Each row below holds a small network's activations on one input, seen along a few directions.
In each table, some parts of the input vary, and every possible input appears once, in random order.
A made-up example of a description, with smaller parts first: one of 8 places around a ring, together with either a single point or one of 11 places along a line or (one of 3 separate values, together with one of 4 places along a line).
Shared parts are said once, and a part with two or three values counts as separate values.

Other details of the inputs vary at random and push rows far along three fixed directions, the same in every table; ignore that.
These rows show it; all are for the same input, with only those details redrawn:
[ 0.99  1.60  0.07  0.84  0.35 -0.57 -0.53 -2.65  1.50  0.38  0.62  1.25
 -2.19]
[ 2.32 -0.32  2.07 -1.10 -1.10 -2.57 -0.78 -2.46  2.65 -1.11  0.09  2.42
 -3.84]
[-0.17  0.08  2.12 -0.11  0.02  2.84 -0.47  2.77 -1.20 -2.23  0.52 -1.08
  2.70]
[ 1.35 -2.07  2.58 -1.42 -2.40  1.42 -1.60  0.35 -1.73  0.50  2.29  0.77
 -0.16]
[ 0.95  1.74 -0.43  1.14  0.31 -0.35 -0.69 -3.21  1.13  1.31  1.06  1.26
 -2.30]
[ 0.45 -0.86  3.29 -1.13 -0.66  1.84 -0.50  3.15 -0.59 -3.31  0.13 -0.59
  2.06]
[-0.50  3.57 -1.79  2.73  2.02  1.69 -0.20 -2.21  0.38  1.29  0.84 -0.26
 -0.04]
[-0.46  2.01  1.01  0.99  1.55  1.81  0.19  1.63  0.58 -2.86 -0.60 -0.99
  1.89]

A family of inputs:
r1: [-0.87  1.20 -1.07 -0.46  0.77  0.74  1.78  1.73  0.42 -1.54 -1.49 -1.33
  2.24]
r2: [-0.45 -0.55 -0.77 -0.97 -0.10 -0.41  1.31  1.52  1.04 -0.94 -0.54 -0.48
  1.89]
r3: [-0.71  2.38 -4.17  2.23  2.23  0.57  0.45 -1.59  1.37  0.76  0.58  0.02
  1.64]
r4: [ 1.84  0.11  1.35 -1.22  0.18 -2.20 -0.34 -0.95  2.93 -2.85 -0.29  2.06
 -2.82]
r5: [-0.44 -3.93 -0.10 -2.21 -3.05 -1.25  0.61  2.39 -0.99  1.18  2.03 -0.92
  0.05]
r6: [-0.96  2.72 -1.75  1.45  0.87  0.67  1.77 -2.84  0.43  2.21 -1.15 -0.47
 -0.46]
r7: [-0.52 -0.54  0.90  0.51 -0.96  4.26 -0.39  0.49 -2.41  0.58  0.11 -1.59
  2.81]
r8: [ 2.52 -4.33  1.12 -2.41 -3.27 -1.01 -2.49 -0.05 -0.49  1.53  4.28  2.49
 -1.31]
r9: [ 0.50  1.51 -1.97  0.29  0.97 -0.71  0.49 -1.30  1.87 -1.31 -0.71  0.72
 -0.15]
r10: [-0.27 -0.78  1.30 -0.23  1.44 -5.18 -1.03  0.21  0.28 -0.76 -4.95  1.96
 -2.39]
r11: [-1.75  0.85 -0.34  2.07  3.45 -0.79 -1.97  2.13 -2.24 -1.23 -3.65 -0.12
  2.33]
r12: [-0.94  1.15 -1.56  0.35  1.10 -0.14  2.56 -0.77  0.02  1.29 -0.46 -1.50
 -1.37]
r13: [ 0.97 -1.83 -0.39 -1.76 -0.87 -4.63  1.90 -0.79  3.11 -0.23 -0.37  0.51
 -3.52]
r14: [ 0.98  1.16  0.00  1.50 -0.24  0.76 -1.14 -3.32  0.69  2.13  1.03  0.57
 -2.17]
r15: [ 0.19  2.59  0.62  1.09  1.78 -0.11  0.33 -0.31  2.34 -2.73 -1.12  0.05
 -0.27]
r16: [-1.32  0.51 -2.14  0.57  0.79  0.40  0.10  1.84  1.34 -2.39 -0.01 -0.42
  3.28]
r17: [ 0.12 -1.66  3.42 -2.32 -1.04 -1.85  2.66  2.07  1.18 -3.09 -2.43 -1.31
 -1.18]
r18: [-1.77  1.86 -1.24  3.24  4.00  0.17 -3.31  1.40 -3.20  1.45 -1.01 -0.34
  1.90]
r19: [-2.28 -1.72 -1.59  2.03  0.49  0.03 -1.70  0.38 -6.97  7.17  0.62 -0.91
 -0.23]
r20: [ 1.22 -0.09 -0.51 -0.36 -0.32  0.05 -1.15 -0.05  0.23 -0.10  2.02  0.98
 -0.43]
r21: [-0.17  1.36 -1.12 -0.29  0.50 -0.66  1.73 -1.99  1.29  0.41 -1.34  0.46
 -1.34]
r22: [ 1.42 -2.64 -0.94 -1.30 -3.22  2.03 -1.75 -3.36 -3.56  5.31  3.90  1.90
 -1.37]
r23: [-0.76 -1.40 -0.79 -1.01 -1.09  1.36  1.50  2.20 -2.67  1.75  1.40 -2.36
  1.21]
r24: [ 0.24 -2.51  1.66 -1.79 -1.15 -0.55 -1.26  4.60  1.26 -4.40  1.27  0.35
  2.44]
r25: [-1.24  1.25 -0.10  1.11  0.03  2.78  1.33 -0.61 -0.84  1.52 -1.39 -1.89
  1.44]
r26: [ 0.08 -1.43  1.74 -0.63 -1.51 -0.22  1.71 -0.71 -0.20  1.48 -0.82 -1.52
 -2.06]
r27: [-0.94  0.77 -2.85  0.20 -0.03 -2.14  1.01 -0.97  2.53  0.41 -0.34  0.46
 -0.12]
r28: [ 0.38 -1.78  2.38 -1.61 -1.82  1.91 -0.18  1.28 -1.48 -1.57 -0.13 -0.16
  1.83]
Changing only one part turns r27 into r5. The same change can be made to r25. Which row results?
> r26
Describe the family of inputs behind these rows.
> one of 4 places along a line, together with either a single point or one of 6 places along a line
Which other rows does r9 become when the place on the line of 6 takes its other values? List them by row number.
> r3, r7, r16, r22, r28
Which other rows does r2 become when the place on the line of 4 takes its other values? List them by row number.
> r3, r8, r13
List by row number the other rows that have the place on the line of 4 in common with r24.
> r4, r8, r14, r15, r18, r20
